Each row below holds a small network's activations on one input, seen along a few directions.
In each table, some parts of the input vary, and every possible input appears once, in random order.
A made-up example of a description, with smaller parts first: one of 8 places around a ring, together with either a single point or one of 11 places around a ring or (one of 3 separate values, together with one of 4 places along a line).
Shared parts are said once, and a part with two or three values counts as separate values.
(in the rows, 128 means zero)

Other details of the inputs vary at random and push rows far along three fixed directions, the same in every table; ignore that.

Rows:
R1: [166 170 162 121 109 118 106 119 165  93 159  97 119 173]
R2: [129 145 107 129 155 136 152 127 117 142 110  73 112 104]
R3: [100 109 111  98 126 138 132 149 118 139 120 159 118 132]
R4: [107 143 128 147 168 141 112  84 130 134 147 217 141 114]
R5: [132 150 129 148 173 140 114  94 132 142 143 201 126 123]
R6: [114 103 130 143 100 117 143 154 108 132 121 132 132 138]
R7: [171 173 140 152 137 123 102 100 159  94 146 102 130 148]
R8: [ 98 107 128 125 111 126 116 158 122 120 117 141 134 133]
R9: [171 164 154 102 100 114 109 113 169  96 152  91 127 159]
R10: [134 123 116 148 142 127 170 131 103 148 109  92 127 113]
R11: [120 138 115 111 141 141 150 123 121 133 116  88 118 102]
R12: [121 135 121 124 162 134 117  88 133 139 139 202 129 118]
R13: [127 142 118  91 146 144 160 113 119 141 121  89 112 117]
R14: [114  96 135 144 101 120 145 159 111 137 121 137 133 127]
R15: [167 159 149 147 123 116  96 119 162 104 146 109 127 141]
R16: [130 148 124 145 176 138 108  90 135 139 142 210 133 131]
R17: [128 138  97 129 149 135 137 122 115 135  97  75 126 113]
R18: [134 143 106 103 150 142 153 123 114 146 112  90 103 121]
R19: [100 102 127 107  96 125 108 165 133 127 129 154 123 141]
R20: [117  86 136 139  72 108 119 170 120 123 130 152 141 143]
R21: [128 145 136 115 164 135 126  97 135 143 147 186 131 123]
R22: [102 106 122 101 132 136 133 152 119 148 126 153 115 128]
R23: [120  97 122 142 100 117 138 153 114 128 119 131 137 137]
R24: [102  97 137  92 105 124 120 153 134 132 132 147 120 125]
R25: [122  91 119 141 103 114 136 154 111 136 117 137 138 129]
R26: [160 156 146 133 117 120  96 105 157  92 142  90 141 141]
R27: [106  93 132 104  96 121 104 157 135 125 127 150 127 118]
R28: [138 122 135 176 134 118 116 110 122 132 142 196 147 132]
R29: [124 135 114 118 149 137 145 118 118 134 108  77 125  99]
R30: [128 136 103  89 140 138 148 107 118 146 113  96 116 119]
R31: [143 130 101 148 137 125 170 123 104 143 100  81 127 117]
R32: [139 128 115 151 135 128 171 124 106 146 109  77 125 112]
R33: [139 129 109 150 153 131 179 123  98 150 106  79 125 109]
R34: [131 141 104 100 147 141 153 108 118 148 112  84 108 105]
R35: [173 169 168 122 114 122 110 124 169  97 160  93 121 167]
R36: [ 96  89 125 102  96 120 100 155 133 126 123 166 133 121]
R37: [101  90 143 102  93 116 103 168 139 121 134 156 131 122]
R38: [103 102 134 125 113 130 115 164 126 125 124 136 136 129]
R39: [184 170 154 121 109 111  99 115 175  96 151  93 124 169]
R40: [139 123 107 150 142 131 170 126  98 146 104  93 125 111]
R41: [172 159 159 151 107 112  82 119 168  79 152  97 144 163]
R42: [ 97 112 119  88 125 137 140 128 117 141 125 145 116 129]
R43: [137 148 116 200 219 149 144  54  95 151 139 243 155 116]
R44: [103 102 134 108 111 124 118 167 132 137 132 148 120 130]
R45: [129 139 104 117 148 140 143 110 114 135 103  73 123  97]
R46: [105 103 127 127 128 129 119 154 123 132 116 134 134 121]
R47: [123 150 117 147 179 142 112  74 127 132 141 203 140 111]
R48: [104  94 152 115  78 116  96 189 146 114 139 146 133 143]
R49: [ 96 100 142 118  81 116  98 177 140 112 134 153 127 143]
R50: [117  91 141 141 100 118 135 169 114 130 133 133 141 136]
R51: [130 140 108  91 146 143 154 111 113 149 115  93 110 111]
R52: [121 154 129 149 173 140 115  80 124 125 139 175 145 117]
R53: [113  94 144 142  71 108 122 167 121 121 132 142 136 147]
R54: [169 132 161 163  85 102 115 133 154 104 142 106 136 149]
R55: [182 156 175 179 116 114 119 113 161  95 163 123 153 160]
R56: [118 102 128 146 102 121 143 153 111 126 123 127 137 140]
R57: [125 144 100  99 147 142 158 106 115 139 110  87 110 111]
R58: [125 150 142 153 183 147 119  95 135 138 152 216 134 129]
R59: [174 169 141 150 132 117  97 102 165  98 142 106 131 147]
R60: [105  99 123 126 117 125 109 158 121 132 117 148 131 120]
R61: [115 144 106 117 146 145 157 122 116 137 111  93 104 124]
R62: [147 130 109 149 142 129 166 125 101 144 106  81 122 114]
R63: [118 146 110 100 141 143 157 109 117 139 116  87 109 116]
R64: [162 162 161 116 115 120 116 113 166 101 157  91 123 146]
R65: [104 106 132 111 120 136 122 147 123 125 121 126 136 115]
R66: [ 98  98 110 112 120 131 111 134 119 135 111 139 135 112]
Description of these inputs: one of 6 places around a ring, together with either one of 3 separate values or (one of 2 separate values, together with one of 4 places along a line).
- The inputs of R61 and R44 match in every part but the place on the ring of 6. If R8 is changed in the same way as R61 into R44, which row does it become? => R46
- The inputs of R10 and R23 match in every part but the place on the ring of 6. If R32 is changed in the same way as R10 into R23, which row does it become? => R20
- Start at R51 and move only the place on the line of 4, one step at a time. The first step leads to R34. Which rows follow, in order? => R27, R45
- Which other rows does R48 become when the choice among 2 separate values takes its other values? List them by row number. => R11
- Which other rows does R3 become when the choice among 2 separate values takes its other values? List them by row number. => R9
- Which other rows does R6 become when the choice among 3 separate values takes its other values? List them by row number. => R53, R56
